Each row below holds a small network's activations on one input, seen along a few directions.
Each table varies a few parts of the input and shows all the possible inputs, shuffled.
Descriptions start from the smaller parts, as in this example, which fits no table here: one of 3 separate values, together with either a single point or one of 9 places around a ring or (one of 4 places along a line, together with one of 5 places around a ring).
Shared parts are said once, and a part with two or three values counts as separate values.
In the rows, zero is written as 128.

Other details of the inputs vary at random and push rows far along two fixed directions, the same in every table; ignore that.

Rows:
row 1: [133 139 129 106 124 140 130 142 127 124  92 145 118 129]
row 2: [136 120 122 143 127 120 123 140 107  96 122 149 151 121]
row 3: [132 132 129 124 125 135 123 148 109 115 130 163 151 109]
row 4: [131 123 131 131 123 144 111 156 112 114 123 160 153 111]
row 5: [135  93 126 146 132 124 120 113 130 121 174 123 136 120]
row 6: [112 165 126 113 128 127 149 117 152 154  92  90 103 162]
row 7: [124 103 133 128 131 133 119 115 130 138 174 137 139 101]
row 8: [138 100 131 137 131 121 108 132 124 127 176 120 113  97]
row 9: [116  86 141 137 142 121 121  73 167 186 220  66 100 121]
row 10: [132 138 125 135 127 128 128 134 125 112  92 132 137 151]
row 11: [132 140 128 138 123 121 121 157 101 109 130 143 143 109]
row 12: [131 128 127 128 125 145 118 151 114 112 126 158 150 109]
row 13: [129 142 121 111 129 121 154 101 154 145  80 103  89 174]
row 14: [118 156 124 116 132 117 161  96 149 146  89 106 108 176]
row 15: [122 156 126 127 121 122 132 145 120 122  99 126 130 131]
Description of these inputs: one of 3 separate values, together with either a single point or one of 4 places along a line.
Changing only the choice among 3 separate values turns row 13 into row 1. The same change can be made to row 2. Which row results?
Answer: row 7
List by row number the other rows that have the choice among 3 separate values in common with row 11.
Answer: row 6, row 8, row 9, row 15
Start at row 10 and move only the place on the line of 4, one step at a time. The first step leads to row 5. Which rows follow, in order?
Answer: row 2, row 14

Rows:
row 16: [126  89 139 119 145 122 132  65 167 189 195  84  84 139]
row 17: [138 178 120 150 118 129 130 185  85  59  31 175 167 160]
row 18: [110  98 131 133 140 101 142  63 156 175 207  77 105 127]
row 19: [132 189 128 133 112 135 132 196  78  85  32 181 164 141]
row 20: [125 113 131 133 128 142 115 138 112 123 185 147 156  89]
row 21: [139  67 126 150 143 104 127  80 140 121 197  99 106 123]
row 22: [119  83 141 117 135 135 124  83 166 179 183 101 101 115]
row 23: [136 156 116 117 122 113 151 135 125 113  57 127 108 158]
row 24: [128 101 139 150 133 113  98 127 145 159 205  53  75  97]
row 25: [142 165 112 118 115 147 140 175 111  88  39 166 134 146]
row 26: [152 146 121 142 121 131 124 169  99  71  53 166 140 154]
row 27: [ 99 159 127 109 132 133 160  79 176 173  82  80 109 188]
row 28: [112  98 139  94 140 138 138  71 177 194 203  90  84 120]
row 29: [137 168 120 110 113 119 139 162 103 104  52 153 120 133]
row 30: [115 178 124 120 132 121 160 104 151 148  64  99 114 199]
row 31: [157  81 123 156 124 113  95 169  73  74 175 175 154  63]
row 32: [142  80 127 148 130 141  92 148 103  93 155 162 152  91]
row 33: [163  83 128 162 129 130  87 164  81  70 163 175 159  91]
row 34: [122 188 129 100 110 147 134 187 107 109  68 177 160 114]
row 35: [146 102 132 167 126 126  99 159  85  93 173 167 171  90]
row 36: [106 118 139 148 137 104 114 103 166 186 215  26  81 120]
row 37: [135 101 141 147 129 126 105 137 104 132 197 148 155  87]
row 38: [102 169 136  61 132 143 164  91 184 195  96  95  74 164]
row 39: [116 103 125 136 138 134 136  90 150 153 192 102 126 127]
row 40: [127  91 133 151 127 138  96 141 105 109 180 152 171  83]
row 41: [127  99 141 139 129 140  92 154 101 115 183 164 177  65]
row 42: [ 92 174 135  94 128 137 161  92 171 182  72  90 109 177]
row 43: [136 102 129 154 122 110 105 150  88 102 189 157 162  71]
row 44: [134  74 128 137 136 133 118  83 159 145 171 102 113 131]
row 45: [104 179 130  86 126 140 162 113 161 170  93 107 115 159]
row 46: [136 106 123 148 128 139 109 153 103 104 179 159 168  85]
row 47: [129 159 113 108 129 107 169  95 161 140  55  90  84 191]
row 48: [150 173 121 127 114 138 125 194  85  73  20 183 144 147]
row 49: [144  89 127 133 127 144  99 160 103 102 183 172 148  69]
row 50: [114  83 149 105 135 138 126  68 177 198 198  90  92 115]
row 51: [115 163 121  85 127 142 168  97 175 168  70  95  81 183]
row 52: [112 170 115 124 134 101 173  90 159 133  66  85 106 198]
row 53: [113 160 128  92 123 141 155 101 170 166  51 100  92 182]
row 54: [149  96 138 138 128 132  96 156  94 113 171 167 141  82]
row 55: [133  83 126 165 133 133  97 124 114 102 184 142 168  98]
row 56: [133 175 110 139 124 109 134 175  88  75  54 162 162 138]
row 57: [128 184 112 132 120 107 153 148 116  92  38 135 141 170]
Changing only one part turns row 45 into row 28. The same change can be made to row 36. Which row results?
Answer: row 24
Changing only one part turns row 27 into row 32. The same change can be made to row 35. Which row results?
Answer: row 48
What do these inputs look like to the network?
Answer: one of 2 separate values, together with either a single point or (one of 4 places along a line, together with one of 5 places along a line)
Change only the place on the line of 5 in row 31. List by row number the other rows that result.
Answer: row 21, row 23, row 29, row 47
Change only the choice among 2 separate values in row 40. List by row number the other rows that result.
Answer: row 53
